Look-ups in named tables: a row name and a column name give one cell, copied from the table.

Table Sisod
          Babi  Botolo
Rako      0.20   -0.56
Zuz       6.51   -0.83
Mal      -1.77   -3.78
Fita      2.09   -4.67
Gegir     5.20   -3.60
Gagu      4.92    5.70
Dunagiv   4.33   -5.18
Mororif  -2.58    4.04
Gozot     1.07   -4.18
Dulepi    1.35    2.13
Gavara   -2.13    1.18
Rubanoz  -5.45   -5.53
Gofozi   -3.46    3.84

Gozot, Botolo: -4.18
Gegir, Babi: 5.20
Dulepi, Botolo: 2.13
Zuz, Botolo: -0.83
Gofozi, Babi: -3.46
Gavara, Botolo: 1.18
Gavara, Babi: -2.13
Which row has the largest Babi? Zuz

Vesap
|  | Lumev | Lif |
|---|---|---|
| Rulole | -525 | 581 |
| Kig | -696 | 137 |
| Rilonu | -62 | 769 |
| Gorufu | 26 | 286 |
| Viri | -37 | -346 |
| Vut | -295 | 787 |
| Raseko | -315 | 508 |
| Rup | 143 | 318 |

What is the Lif of Kig in Vesap?
137
What is the Lif of Raseko in Vesap?
508
What is the Lumev of Rilonu in Vesap?
-62
What is the Lumev of Kig in Vesap?
-696
What is the Lumev of Viri in Vesap?
-37
What is the Lumev of Vut in Vesap?
-295
What is the Lumev of Rup in Vesap?
143
What is the Lumev of Rulole in Vesap?
-525
What is the Lif of Rilonu in Vesap?
769
What is the Lumev of Gorufu in Vesap?
26
What is the Lif of Vut in Vesap?
787
What is the Lif of Rulole in Vesap?
581
What is the Lif of Viri in Vesap?
-346
What is the Lif of Rup in Vesap?
318
What is the Lumev of Raseko in Vesap?
-315
What is the Lif of Gorufu in Vesap?
286

Lituvo:
         Dibipe  Mufi  Lekebis  Basus  Mepifif  Bepen  Pevar
Fov          78   -65       80     80       79     78    -72
Pinazuz      78    79      -71     80      -71    -66    -71
Rovob        80   -67       86    -71      -70     83    -70
Totola       80   -67       86    -71      -70     83    -70
Rokis        74    75      -67     83       80    -62     75
Fuz         -65    77      -71     80       79    -68    -67
Letona       79   -72      -73     81       82    -65    -68
Gagog       -71    72      -69     80       84    -66     79
Kulepi       73   -70       79     79       83     78     74
Fug          77   -73      -71     77      -67    -69    -67
Bag          80   -66      -69     74      -74     81    -68
Nuv         -68   -77      -69     75       85     82     79

Dibipe of Rokis = 74
Bepen of Fov = 78
Mepifif of Kulepi = 83
Dibipe of Fov = 78
Dibipe of Bag = 80
Mepifif of Fov = 79
Mufi of Pinazuz = 79
Bepen of Letona = -65
Mufi of Kulepi = -70
Pevar of Nuv = 79
Mufi of Totola = -67
Basus of Letona = 81
Mepifif of Totola = -70
Basus of Fov = 80
Basus of Gagog = 80
Lekebis of Pinazuz = -71
Basus of Kulepi = 79
Pevar of Rokis = 75
Which row has the largest Basus? Rokis

Table Debo
        Siz  Bele
Runos    79    10
Numid    61    92
Suv      87    14
Luf      86    83
Zulapo   83    15
Valen    41    57

What is the Siz of Suv in Debo?
87
What is the Siz of Luf in Debo?
86
What is the Bele of Numid in Debo?
92
What is the Siz of Runos in Debo?
79
What is the Bele of Valen in Debo?
57
What is the Siz of Numid in Debo?
61
What is the Bele of Runos in Debo?
10
What is the Siz of Valen in Debo?
41
What is the Bele of Zulapo in Debo?
15
What is the Bele of Luf in Debo?
83
What is the Bele of Suv in Debo?
14
What is the Siz of Zulapo in Debo?
83

Nemudi:
,Revufe,Rivuraz,Budus,Pira
Negu,92,102,188,182
Kapu,62,114,177,206
Vedurib,146,154,145,158
Nureme,138,223,82,166
Vem,75,200,170,208
Lim,123,150,156,171
Mogorut,162,138,131,139
Vofedi,171,129,136,88
Dit,111,115,184,170
Luv,82,85,193,178

Vem, Rivuraz: 200
Mogorut, Revufe: 162
Nureme, Revufe: 138
Kapu, Budus: 177
Kapu, Pira: 206
Vem, Pira: 208
Dit, Budus: 184
Luv, Pira: 178
Kapu, Rivuraz: 114
Nureme, Pira: 166
Negu, Budus: 188
Vofedi, Pira: 88
Nureme, Rivuraz: 223
Vem, Budus: 170
Kapu, Revufe: 62
Mogorut, Budus: 131

Table Kipini
          Zot  Futora  Tusi   Fam  Tetup  Vugur
Lidad    -1.2    -1.1   4.3   3.1    4.2   -7.5
Rasore   -0.4     1.2   4.3   4.2    2.9   -7.7
Garevif   6.5     2.8   4.3  -5.2    0.2   -3.7
Laka      5.2     5.0   4.3   1.0   -0.5   -6.0
Filoga    6.5     4.9   4.3  -2.2   -0.6   -4.7

Tusi of Garevif = 4.3
Futora of Lidad = -1.1
Tetup of Rasore = 2.9
Fam of Filoga = -2.2
Tusi of Lidad = 4.3
Vugur of Filoga = -4.7
Tetup of Lidad = 4.2
Fam of Lidad = 3.1
Fam of Laka = 1.0
Futora of Laka = 5.0
Fam of Garevif = -5.2
Tusi of Rasore = 4.3
Zot of Garevif = 6.5

Table Zusiv
,Moseka,Biv
Tir,0.7,0.5
Gufabo,0.3,0.5
Tol,0.5,0.2
Lomo,0.8,0.6
Fuvatap,0.3,0.9
Boz,0.5,0.6
Sero,0.7,0.5
Semape,0.6,0.8

Biv of Fuvatap = 0.9
Moseka of Boz = 0.5
Moseka of Fuvatap = 0.3
Biv of Gufabo = 0.5
Moseka of Semape = 0.6
Biv of Lomo = 0.6
Biv of Boz = 0.6
Biv of Tir = 0.5
Moseka of Tol = 0.5
Moseka of Gufabo = 0.3
Moseka of Lomo = 0.8
Moseka of Sero = 0.7
Biv of Semape = 0.8
Moseka of Tir = 0.7
Biv of Sero = 0.5
Biv of Tol = 0.2

Kifene
|  | Lavaze | Fori | Dinif |
|---|---|---|---|
| Lev | 0.865 | 0.499 | 0.453 |
| Befune | 0.289 | 0.465 | 0.735 |
| Liluvab | 0.548 | 0.544 | 0.541 |
| Liv | 0.540 | 0.543 | 0.515 |
| Kol | 0.545 | 0.541 | 0.530 |
| Vatofod | 0.278 | 0.154 | 0.765 |
| Tonofi | 0.676 | 0.775 | 0.261 |

Dinif of Liv = 0.515
Dinif of Vatofod = 0.765
Dinif of Lev = 0.453
Fori of Vatofod = 0.154
Fori of Befune = 0.465
Dinif of Liluvab = 0.541
Dinif of Befune = 0.735
Lavaze of Kol = 0.545
Fori of Liv = 0.543
Fori of Kol = 0.541
Lavaze of Liv = 0.540
Dinif of Kol = 0.530
Which row has the largest Lavaze? Lev

Table Kemid
         Mosi  Gol  Sali  Gureb  Gukem  Bug  Lovu  Nide
Vutoz      61  169   463     54    404   25   273    87
Ginuza    -85  241   555    151    392  167   472   327
Tis       281  195   751    716    873  531   880   452
Vutomi     93  261   337    159    818  337   281   360
Dofani    440  475   346    540    509  630   509   440
Sav       311  611   280    338   -628  312   379   524
Ref       334   76   288     86    601   26   -50   219
Rosisi    181  550    83    120   -133  380    77   701
Devumug   289  333   456    374    242  280   548    67
Vizu      650  198   406    579    752  329   430    35
Retali    339  316   290    303    732  371   244   336

Gureb of Vizu is 579
Mosi of Devumug is 289
Mosi of Ginuza is -85
Bug of Vutomi is 337
Gureb of Ref is 86
Gol of Rosisi is 550
Sali of Tis is 751
Gureb of Retali is 303
Gureb of Ginuza is 151
Bug of Sav is 312
Gol of Devumug is 333
Sali of Sav is 280

Mef:
,Porosid,Dig
Geb,-1.15,-1.12
Dis,-8.41,-9.28
Nirepo,-8.30,-0.51
Mor,-7.87,-3.80
Fofu,-7.69,-7.49
Rurar,-0.81,6.21
Fuz,-3.83,5.57

What is the Dig of Rurar in Mef?
6.21
What is the Porosid of Geb in Mef?
-1.15
What is the Dig of Dis in Mef?
-9.28
What is the Porosid of Nirepo in Mef?
-8.30
What is the Porosid of Dis in Mef?
-8.41
What is the Dig of Geb in Mef?
-1.12
What is the Porosid of Mor in Mef?
-7.87
What is the Dig of Nirepo in Mef?
-0.51
What is the Porosid of Fuz in Mef?
-3.83
What is the Dig of Fofu in Mef?
-7.49
What is the Dig of Fuz in Mef?
5.57
What is the Porosid of Rurar in Mef?
-0.81
What is the Dig of Mor in Mef?
-3.80
What is the Porosid of Fofu in Mef?
-7.69
Which row has the largest Dig? Rurar

Totat:
|  | Bonebot | Vis | Nitoma |
|---|---|---|---|
| Nanazo | -2.4 | 5.5 | -4.2 |
| Dor | -3.8 | -6.3 | 7.6 |
| Zib | 2.0 | 9.3 | 1.0 |
| Zut | 3.5 | -7.5 | 0.3 |
| Dilikap | 2.3 | -4.6 | 0.4 |
| Zed | 2.7 | 1.2 | -0.4 |
| Talasa | 3.0 | 6.6 | -2.0 |
| Fos | -1.8 | 2.3 | 0.8 |
| Fofof | 2.4 | 1.4 | 1.3 |
| Zin | 0.7 | 1.2 | 3.5 |

Nanazo, Bonebot => -2.4
Fofof, Bonebot => 2.4
Talasa, Bonebot => 3.0
Zib, Bonebot => 2.0
Fos, Bonebot => -1.8
Zin, Nitoma => 3.5
Fofof, Vis => 1.4
Zed, Bonebot => 2.7
Zed, Vis => 1.2
Zin, Bonebot => 0.7
Dilikap, Bonebot => 2.3
Row with the largest Nitoma: Dor

Table Moliz
,Divam,Zim,Pava,Kub,Vin,Puv,Lodukop,Vori,Remizan
Lel,40.8,55.3,53.5,39.9,57.6,69.7,38.4,31.9,33.4
Baf,62.8,47.1,52.5,52.3,45.5,26.3,58.7,37.6,41.4
Fet,64.0,46.6,51.4,49.5,58.7,48.9,27.9,41.0,35.3
Fifitel,37.0,51.6,49.8,40.8,39.8,42.6,69.1,29.6,42.4
Zulasop,41.0,54.2,52.8,40.1,56.7,68.0,38.4,32.7,34.2
Deperu,31.8,58.9,53.2,38.8,40.2,47.2,78.9,18.0,41.8
Zem,49.6,26.0,33.1,45.2,44.1,39.3,11.4,68.0,42.9
Kalet,43.6,31.5,34.2,44.6,30.3,21.1,46.8,50.8,50.5
Pup,64.7,47.0,53.0,53.3,44.1,21.9,62.9,37.3,41.9
Dovezet,10.9,39.7,28.2,33.4,22.0,36.6,57.3,41.2,55.1
Mufud,18.4,42.6,34.4,31.4,41.3,63.9,26.3,42.8,42.6

Pava of Lel: 53.5
Divam of Deperu: 31.8
Lodukop of Pup: 62.9
Divam of Mufud: 18.4
Lodukop of Dovezet: 57.3
Puv of Baf: 26.3
Pava of Deperu: 53.2
Pava of Fet: 51.4
Pava of Mufud: 34.4
Lodukop of Deperu: 78.9
Divam of Lel: 40.8
Vin of Lel: 57.6
Vori of Deperu: 18.0
Puv of Deperu: 47.2
Zim of Fifitel: 51.6
Vin of Zem: 44.1

